Here are a small network's activations along a few directions, averaged over the inputs that share one value of a field.
Values that are neighbours, or in one group, have similar rows; names and order tell nothing.
(in the rows, 128 means zero)

Other fields vary at random and push rows far along one fixed direction, the same in every table; ignore that.

Field LAV:
rata: [148 145 128 136 107 140 107 111 117 133 143 118 123 141 134 125]
ked: [ 94  80 152 121 147 125 147 171 175 158 120 155 133  93  94 132]
bot: [154 169  98 109 128 118  99  70  71  94 130  75 122 165 172 118]
pipu: [104  93 143 122 136 131 150 156 152 143 116 152 135  93 112 134]
nid: [121 125 131 108 142 128 128 122  90  93 116 124 146 131 142 117]
kot: [148 167 108 122 118 118 118  84  90 118 123 102 128 157 164 112]
vudo: [108 112 155 144 121 115 149 182 229 175 130 170 111 111  72 141]
kufiv: [124 124 135 143 127 148 118 141 111 127 140 134 131 122 122 128]
rus: [115 108 123 126 132 124 133 123 109 110 123 127 150 130 136 127]
ruva: [139 145 109 121 132 143 111 110  62 115 137 108 126 147 161 112]
benu: [118 118 146 137 122 146 120 148 124 135 137 135 123 122 115 124]
mur: [150 161 105 121 131 119 115  99 124 130 126 114 126 150 141 129]
mem: [125 116 138 153 111 136 134 177 190 171 139 158 114 101  80 143]
rono: [117 114 132 109 139 118 155 138 164 137 114 131 128 120 106 133]
gapa: [131 143 114 116 142 119 133  84  96  90 117 103 136 142 161 120]
deg: [138 135 100  96 148 114 134  97  83 106 111  95 133 148 166 127]
voki: [170 181  93 108 115 135  96  54  23  95 148  71 119 171 187 109]
vug: [120 111 142 147 119 136 128 162 142 146 135 155 124 111 106 140]
dimiz: [118 117 148 145 109 135 133 170 183 169 143 155 100 109  90 139]
dovaf: [113 105 138 130 139 113 153 146 173 127 110 149 133 105 108 129]
guz: [150 162 109 119 121 115 119  99 117 117 129 101 127 151 148 121]
fatu: [109  89 165 152 137 114 156 171 230 146 110 167 132  91  80 147]
zev: [109 105 128 137 137 131 134 134 132 113 121 143 150 122 133 135]
zoden: [127 125 134 138 120 139 126 141 112 132 142 141 132 120 131 127]
kedib: [151 152 127 141 121 142 102 110 104 119 140 117 120 144 139 132]
The values of LAV form 5 separate groups.
List the group mates of deg, in the order listed.
Answer: rono, gapa, dovaf, fatu
List the group mates of benu, in the order listed.
Answer: kufiv, ruva, vug, zoden
List the group mates of rata, in the order listed.
Answer: mem, voki, dimiz, kedib
List the group mates of zev, in the order listed.
Answer: ked, pipu, nid, rus

Field RAF:
zaraz: [153 161  91 114 128 148  95  81  13  96 143  96 134 163 183 112]
rolil: [120 111 121 104 148 133 119  97  55  93 118  94 147 144 170 107]
das: [110  95 142 125 134 119 152 152 130 129 117 153 143 106 122 132]
radu: [153 164 103 121 126 125 113  75  99 115 127  74 121 167 171 113]
toles: [154 156 104 119 124 139 101  85  28  97 152  89 134 150 167 116]
pevu: [106 102 130 115 140 114 169 171 201 154  98 161 120  98  89 144]
ganut: [ 95  94 138 119 149 138 161 141 127 127 128 140 122 110 117 119]
dege: [127 139 131 129 123 156 113 133  88 128 149 128 123 126 134 115]
vogu: [152 161 106 152 103 136  98  93  91 111 149 106 127 163 162 116]
kun: [137 142 138 149  99 138 129 139 156 163 142 140 106 127 111 145]
dezi: [118 101 163 156 128 108 142 185 237 185 120 172 117  99  79 150]
mati: [111 107 175 175 104 131 129 204 244 176 148 177  97  89  59 144]
gif: [ 97 110 135 142 145 138 148 153 143 103 108 153 151 115 114 128]
muno: [118 128 101  92 152 107 138 117 102 118 113 107 148 140 151 122]
mif: [119 117 147 116 151 112 146 134 159 107 108 126 139 108 114 130]
fuder: [125 126 141 135 121 121 128 134 198 140 117 147 122 120  86 132]
tomug: [110 101 139 133 141 126 143 130 121 106 118 147 159 111 124 136]
kati: [114  89 148 157 120 145 133 199 190 168 132 187 119  88  85 146]
vosip: [163 192  82 110 105 140  93  71  24 114 149  70 127 179 188 103]
rel: [129 123 129 115 131 107 140 112 145  93 107 118 147 136 137 130]
kud: [130 124 132 136 126 111 132 137 192 155 125 139 107 125  94 143]
basat: [141 138 130 119 126 119 118 117 153 145 120 115 100 132 119 131]
beza: [137 136 146 143 102 130 128 160 166 174 145 152 107 110  95 135]
kugi: [146 152 118 126 122 142 101  95  44 104 149 110 137 149 163 125]
toza: [134 133 110 100 154 117 133  85  92  96 118  99 147 144 168 127]
The values of RAF form 5 separate groups.
List the group mates of kati, in the order listed.
Answer: zaraz, toles, dege, kugi
List the group mates of toza, in the order listed.
Answer: pevu, muno, mif, rel
List the group mates of fuder, in the order listed.
Answer: radu, dezi, kud, basat
List the group mates of ganut, in the order listed.
Answer: rolil, das, gif, tomug
